A small network was shown many inputs. Here are its activations along a few directions, one row for each input.
In each table, some parts of the input vary, and every possible input appears once, in random order.
A made-up example of a description, with smaller parts first: one of 8 places around a ring, together with either a single point or one of 9 places along a line or (one of 2 separate values, together with one of 6 places along a line).
Shared parts are said once, and a part with two or three values counts as separate values.

Rows:
R1: [ -5  14   5 -31  -1 -45 -10 -24 -36  -3 -12  -9 -35 -19  22]
R2: [-11 -18  62   6  29   7  -8  10  17  37  16 -12 -20   5 -24]
R3: [ 24  38 -29  21 -26  83   6  40   5 -41  15 -14  33  -3  40]
R4: [ 19  35 -21   6 -27  95   4  34   9 -28   2 -18  31  -1  50]
R5: [-28 -19  -7   6  19 -45  19 -28   1  -7 -17  20 -33   0  38]
R6: [  1   4  18 -30  10 -28   7  13  -4  -8  -3 -36 -27 -23 -56]
R7: [ 24  41 -52  16 -35  85  26  22   5 -23  34   3  36  -2  14]
R8: [ 23   0 -38   4 -37  51 -28  27 -10 -39   1 -29  40  66   9]
R9: [ -3 -10  63  -8  34  -4 -11  20  22  18   9  -1 -14  10 -24]
R10: [ 11  14  34 -17   1 -29 -13  15 -22  -7  -5 -21 -25 -23 -45]
R11: [ -8  29  -1  -9   6 -53  -6 -24 -40 -11 -16 -12 -26 -24   2]
R12: [ 29  40 -44   1 -32  85  19  20  18 -32  27  -1  39  -3  21]
R13: [  2 -23  30  34  29 -33   4 -21  37   1  -9  37  14  -2   3]
R14: [ 16  40 -19  23 -37 102   6  17   9 -11  12 -32  17   6  47]
R15: [ 15 -10 -30   3 -45  74 -34   8 -11 -15  -1 -44  28  65  20]
R16: [ 41  41 -40   8 -26  74  19  28  25 -35  19 -22  33   2  30]
R17: [ 24  -3 -53 -15 -41  55 -19  12  -4 -31   6 -13  53  60  -9]
R18: [ 21 -18  35   1  29 -14   2   5   6  24  36  29   9  -7 -54]
R19: [  5 -26  17  15  38 -18   1 -26  32   4   2  62   1  -2   0]
R20: [-10  12 -22 -21   1 -66   7  -6 -28  10 -10 -18 -17 -32   7]
R21: [-22  16 -23 -24  -5 -56   5 -16 -36  10  -7   2 -10 -35  -5]
R22: [-14 -32  -2  31  34 -19   9  -6  24  29   9  60  -1 -11   0]
R23: [-24 -31 -18  -5  26 -47  30 -31   6   0 -25  16 -13 -10  30]
R24: [ -9 -26  40  34  26   3 -19 -36  34  18  -1  29 -21  -9  22]
R25: [-11  15   5  -9   9 -32  -2 -36 -50  19 -24 -23 -40 -16  17]
R26: [-23 -23  34  28  19 -19 -15   2  37  24 -13  39  -5  -5  31]
R27: [ -4  17 -21 -16  -6 -52  15 -38 -44  -2  10   6 -24 -22 -15]
R28: [  5 -11  47   0  40 -23   9  21  28  17  12  -7   6   5 -46]
R29: [ 13  -8 -30 -10 -37  65 -34  27 -12 -26 -18 -30  46  61  21]
R30: [ 30   2 -47  -4 -36  43 -16  23   1 -28  -9 -34  54  66  -2]
R31: [ -4 -17 -24   4   7 -45  30 -55  -7   8  -5  44 -21  -5  16]
R32: [-30 -18 -19   4  -7 -52  18 -35   2  13 -19  37   3 -22  22]
R33: [ -3  -8  56   7  37 -18  -4  29  18  12  19   1  -7   8 -35]
R34: [-12   4  31  -9  -9  -8 -18  13 -22  32 -12 -40 -36 -33 -31]
R35: [ -2   9  31 -25   4 -23 -12  32 -25  23 -26 -25 -31 -17 -25]
R36: [ -7 -32  37  37  30 -23 -12 -10  24  -8   2  47   5  -8  17]
R37: [-36 -15   1  -8   7 -30   8 -39  15   2 -25  16 -34  -7  42]
R38: [ -8  -9  11 -43  16 -17   9  17 -24   1   0  -7 -20 -24 -56]
R39: [-36 -26   0  18 -10 -35   4 -37  -2  32 -20   9 -25 -19  52]
R40: [-14  13   8 -20  -3 -20  19   5 -19   7   8 -14 -27 -19 -75]
R41: [ 18   7 -59   3 -47  51  -5  12 -12 -18  12 -11  49  69 -19]
R42: [  3  -7  34  -6  16 -18 -13  18  30  31  27  18  16 -22 -50]
Changing only one part turns R17 into R41. The same change can be made to R21. Which row results?
> R27
Changing only one part turns R29 into R30. The same change can be made to R1. Which row results?
> R20
Describe the family of inputs behind these rows.
> one of 6 places along a line, together with either one of 2 separate values or one of 5 places around a ring
List by row number the other rows that have the place on the line of 6 in common with R2.
> R14, R15, R24, R25, R34, R39
Which other rows does R30 become when the choice among 2 separate values takes its other values? List them by row number.
> R16
Start at R28 and move only the place on the ring of 5, one step at a time. The first step leads to R13. Which rows follow, in order?
> R23, R20, R6
List by row number the other rows that have the place on the line of 6 in common with R3.
> R5, R8, R10, R11, R33, R36

Rows:
R43: [-23 -15   4  -9  27 -64   5 -34 -11  11 -11   6 -28 -16  -7]
R44: [  17  -14  100  -13   44  -24  -26   47   23   41   40    1   -1  -20
 -111]
R45: [ 10   1 -42  19 -20  48   0   6  12  -8  -5   4  32  20  41]
R46: [ 11  26 -46 -18 -33  36   3  15 -14 -33  -8 -19  21  17  14]
R47: [ 51   2  56  -6 -11  83 -41  84  18  -8  47 -29  48  28 -70]
R48: [-16   0  -2 -16  22 -72   7 -24 -19  10 -16   6 -33 -24 -16]
R49: [  7   0 -41   7 -29  48   1  -1  -5 -10   0  -3  28  27  26]
R50: [ 15  25 -36 -13 -38  45   7  14 -21 -28   0 -37  11  16  20]
R51: [-27 -11  30  24  29 -44  14 -27  21  14  -9  36 -29 -27  28]
R52: [-21   7   8 -18  15 -55  17 -19 -25  19  -5  -1 -40 -44 -13]
R53: [ 17  18 -27  33 -19  43  16  -3  22 -20   8   5  28  28  44]
R54: [-19 -22  15  15  27 -48   1 -31  13  21 -18  33 -26 -24  13]
R55: [-29 -23  22   6  16 -45   0 -29 -10  26 -17  19 -32  -5   6]
R56: [  7   7 -40 -11 -29  48  -5   4  -2 -37  -6 -21  21  23  25]
Changing only one part turns R44 into R47. The same change can be made to R43. Which row results?
> R56
Describe the family of inputs behind these rows.
> one of 2 separate values, together with either a single point or one of 6 places along a line
Which other rows does R45 become when the choice among 2 separate values takes its other values? List them by row number.
> R54

Rows:
R57: [ 27  -2  60 -15  16  13 -24  55 -15   2  35 -36  12  -8 -66]
R58: [ 27  30 -30  -8 -31  78 -15  40   2 -14   5 -35  38  26   7]
R59: [-10   4  53  -9  38 -70  -2   2  -2  30   5  13 -26 -34 -42]
R60: [-15  -6 -59  31 -23  31  19 -40  24 -23 -26  22  19  19  77]
R61: [-34   1 -24 -29   0 -64  15 -43 -61   6 -31  -6 -52 -19  10]
R62: [ 35  21 -37  -5 -35  72 -24  48  -8 -27  10 -37  28  23   0]
R63: [-15 -11  49 -19  48 -77   0  11 -13  19  10   0 -32 -45 -51]
R64: [-25 -27  62   7  51 -54  -1 -20  37  18   5  48 -17 -26 -31]
R65: [-45  -1 -27 -25   7 -67  14 -44 -35  11 -38 -11 -66 -21  21]
R66: [-13   0  45 -26  33 -84 -10  -3 -10  18  -7 -17 -48 -32 -62]
R67: [ 32   0  44 -23 -10   0 -27  53  -3   5  34 -42  -4  19 -75]
R68: [-10  16 -71  -4 -23  15  21 -15 -31 -25 -28 -30   4 -13  50]
R69: [-17 -36  69  24  58 -55  -9 -12  41  30   2  57  -1 -16 -29]
R70: [-16  -5  55  -5  49 -64   2  -8  15  32  15  20 -20 -42 -35]
R71: [  3  21 -71  17 -31  24  32 -23  -7 -14  -4   3  13   7  69]
R72: [-25 -15  -6  16  16 -45  20 -54  -6  12 -23  39 -37 -14  54]
R73: [-16 -26  58   8  47 -58   3  -7  31  27  -8  31 -29 -40 -30]
R74: [ 41   1 -23  38 -24  93  -9  27  31 -12  22  23  65  55   8]
R75: [ 34  22 -34   4 -29  82  -3  38  15 -12  34 -13  45  33  13]
R76: [-13 -11 -57  39 -15  27  21 -33  29 -19 -28  32  35  29  81]
R77: [ 46  22 -20   9 -30  96  -6  24  10 -31  16  -8  43  28   8]
R78: [-13  20 -76 -20 -42  14   7 -16 -31 -32 -27 -34 -12  -4  41]
R79: [-22  -1  40 -56  26 -74   2 -10 -32   8  -2 -11 -33 -45 -72]
R80: [ 35  34 -37 -17 -40  65 -21  37 -14 -26   4 -58  21  39 -15]
R81: [-33  -3 -20   7  15 -50  30 -49 -15  29  -9  29 -38 -23  45]
R82: [ 26 -31  61  27   9  25 -24  31  51  14  39  20  30  27 -44]
R83: [-37 -27  -6  37  27 -47  23 -57  11  22 -23  64 -13   8  55]
R84: [-56 -27  -9  20  28 -43  23 -62  14  16 -29  39 -35 -12  58]
R85: [-48  -5 -23 -18  14 -56   8 -35 -35   5 -27  13 -50 -36  31]
R86: [  0   5 -58  18 -26  30  17 -33  10 -28 -29   6  14   6  77]
R87: [ 27   5 -15  26 -19  93 -16  19  34 -26  15   8  55  49  18]
R88: [  2  26 -74 -21 -46   9  17 -17 -53 -36 -26 -33  -1  13  34]
R89: [-45  -6  -5   6   7 -54  16 -38 -14  23 -42  13 -50 -28  48]
R90: [-17  26 -57   3 -39  27  22 -14 -14 -27 -30  -8   8  -2  63]
R91: [ 35 -16  64   5   8  29 -23  34  31   5  32  -1  20   3 -47]
R92: [ 31  27 -39 -38 -45  68 -17  36 -32 -31   0 -59  27  26 -26]
R93: [ 38   8  48 -33 -13   9 -25  46 -34  -3  33 -41   9   9 -91]
R94: [ 32  -8  48   6   4  18 -15  43  26  25  51  -8  23   5 -51]
R95: [ 29 -39  65  34  17  20 -20  40  57  18  39  30  41  39 -38]
R96: [ 28  14  58 -13   3  23 -21  47  -4  11  32 -22  16  -2 -61]
Changing only one part turns R85 into R89. The same change can be made to R63. Which row results?
> R59
Describe the family of inputs behind these rows.
> one of 5 places around a ring, together with one of 8 places along a line
Start at R93 and move only the place on the ring of 5, one step at a time. The first step leads to R92. Which rows follow, in order?
> R88, R61, R79
Which other rows does R86 become when the place on the ring of 5 takes its other values? List them by row number.
> R72, R73, R77, R91

Rows:
R97: [ 15  24 -64   9 -27  44  17  -7  -2 -30   0  -3  31  24  38]
R98: [ 17  27 -59   4 -33  49  22 -12  -1 -27  -3  -5  31  24  36]
R99: [ 23   5  -9  -6 -23  66 -19  34  11 -32  11 -24  32  24   2]
R100: [-40   2  47 -16  52 -89  13 -17 -21  44   4  19 -69 -75 -38]
R101: [  9  19 -28   6 -37  56  -1  16  -3 -19 -10 -24  22  24  45]
R102: [ -32  -21   24  -28   27 -116    3  -38  -33   25  -23   -1  -62  -37
  -32]
R103: [ 25  13  -5  -7 -31  66 -12  32  11 -31   8 -28  33  30   1]
R104: [-33 -43  33  -4  36 -95  -6 -41  -6  28 -25  28 -38 -12 -16]
R105: [ 12  16 -31  11 -27  52  -7  10 -13 -19  -6 -25  21  27  45]
R106: [-43 -22  65   8  61 -72  15 -21  17  50   6  44 -50 -66 -18]
R107: [-36 -43  55  20  58 -84   0 -35  27  41 -14  57 -33 -21  -9]
R108: [ 44  14 -12   2 -30  63 -12  35   3 -14  25 -20  39  32 -27]
R109: [ 39  10 -15   1 -27  59 -12  45  10 -16  27 -18  44  26 -25]
Describe the family of inputs behind these rows.
> either one of 5 places around a ring or (one of 2 separate values, together with one of 4 places along a line)
List by row number the other inputs of the same sort as R102.
> R100, R104, R106, R107

Rows:
R110: [-22  13 -13 -23   4 -34  12 -27 -26   1 -24  -1 -34 -20   3]
R111: [-22   9  -9 -21  -3 -30   2 -12 -43   7 -30 -22 -46 -16  10]
R112: [ 35  36 -56  30 -43 107   8  21   2 -19  10  -6  37  27  51]
R113: [ -3   6  25 -29  11 -29  -8   8 -13   8   3 -13 -21 -24 -43]
R114: [ -6  -1  26  -7  17 -34   5  10   5   8  12   7 -11 -20 -41]
R115: [ -9 -40  62  21  33 -31 -19  -7  27  23   1  23 -11  -2 -12]
R116: [-28 -35  25  23  28 -31  -2 -42  18  21 -17  29 -18  -4  36]
R117: [-16  10 -13 -11   4 -44  21 -31 -13   7  -4  -3 -26 -18   5]
R118: [-21 -12  -3  12  15 -34  23 -33   2  14 -14  27 -15 -19  10]
R119: [ 30  17 -75   2 -55  85  -1   9 -25 -25  -3 -20  50  68  26]
R120: [ -7 -21  40   5  33 -32 -10   2  28  24   0  24  -5 -11 -25]
R121: [-12 -22  38  -1  29 -31   0   6  19  23  14  22  -4 -14 -24]
R122: [ -7   7  30 -29  -1 -32 -26  19 -34  10   3 -37 -33 -21 -37]
R123: [ 20  25 -63  -5 -45  81  -1  17   0 -54  -8 -28  50  53  42]
R124: [-21   4 -16  -5  18 -37  17 -23 -11   2  -8  16 -20 -16   7]
R125: [ 42  25 -26  23 -36 119 -14  46  15 -12  35 -16  48  22   2]
R126: [ 46   6 -46   0 -55  87 -23  41 -14 -21  20 -30  59  64 -18]
R127: [ 26  33 -49   9 -38  95   6  23  12 -50   2 -25  47  33  60]
R128: [-22   1 -11   3  12 -37  22 -30   1   6 -11  25 -23 -14   5]
R129: [-28 -18   5   5  20 -33  22 -30   9  18 -11  32 -16 -12  25]
R130: [ 38  20 -14   5 -36 105 -11  48  24 -46  22 -31  52  32  13]
R131: [-11   7 -16 -17  -5 -43   7 -11 -40   9 -25 -19 -32 -26   9]
R132: [-22 -22  15  24  26 -43   3 -36   8   9 -19  34 -18  -6  35]
R133: [  8 -10  23   0  15 -41  -1   9  12  10  12  15 -14 -19 -41]
R134: [  2   4  26 -16  11 -38   3   2  -2  12  18 -12 -16 -19 -43]
R135: [-19 -16  12  16  21 -33  11 -34  16  20 -13  32 -12 -15  30]
R136: [ 35  12 -28 -11 -44  91 -20  43  12 -48  16 -37  59  49  -2]
R137: [ -7  -8  35   3  19 -31   1   5  18  20  12  19   3 -21 -29]
R138: [ -5 -28  53  18  34 -38 -15  -3  19  14   3  26  -8  -6 -13]
R139: [  8  -2  21 -25  10 -32 -11   9 -28   9   4 -30 -22 -25 -39]
Changing only one part turns R128 into R133. The same change can be made to R118. Which row results?
> R137
Describe the family of inputs behind these rows.
> one of 2 separate values, together with either one of 4 places along a line or one of 11 places along a line
Which other rows does R117 become when the choice among 2 separate values takes its other values? List them by row number.
> R134
Start at R126 and move only the place on the line of 4, one step at a time. The first step leads to R136. Which rows follow, in order?
> R130, R125
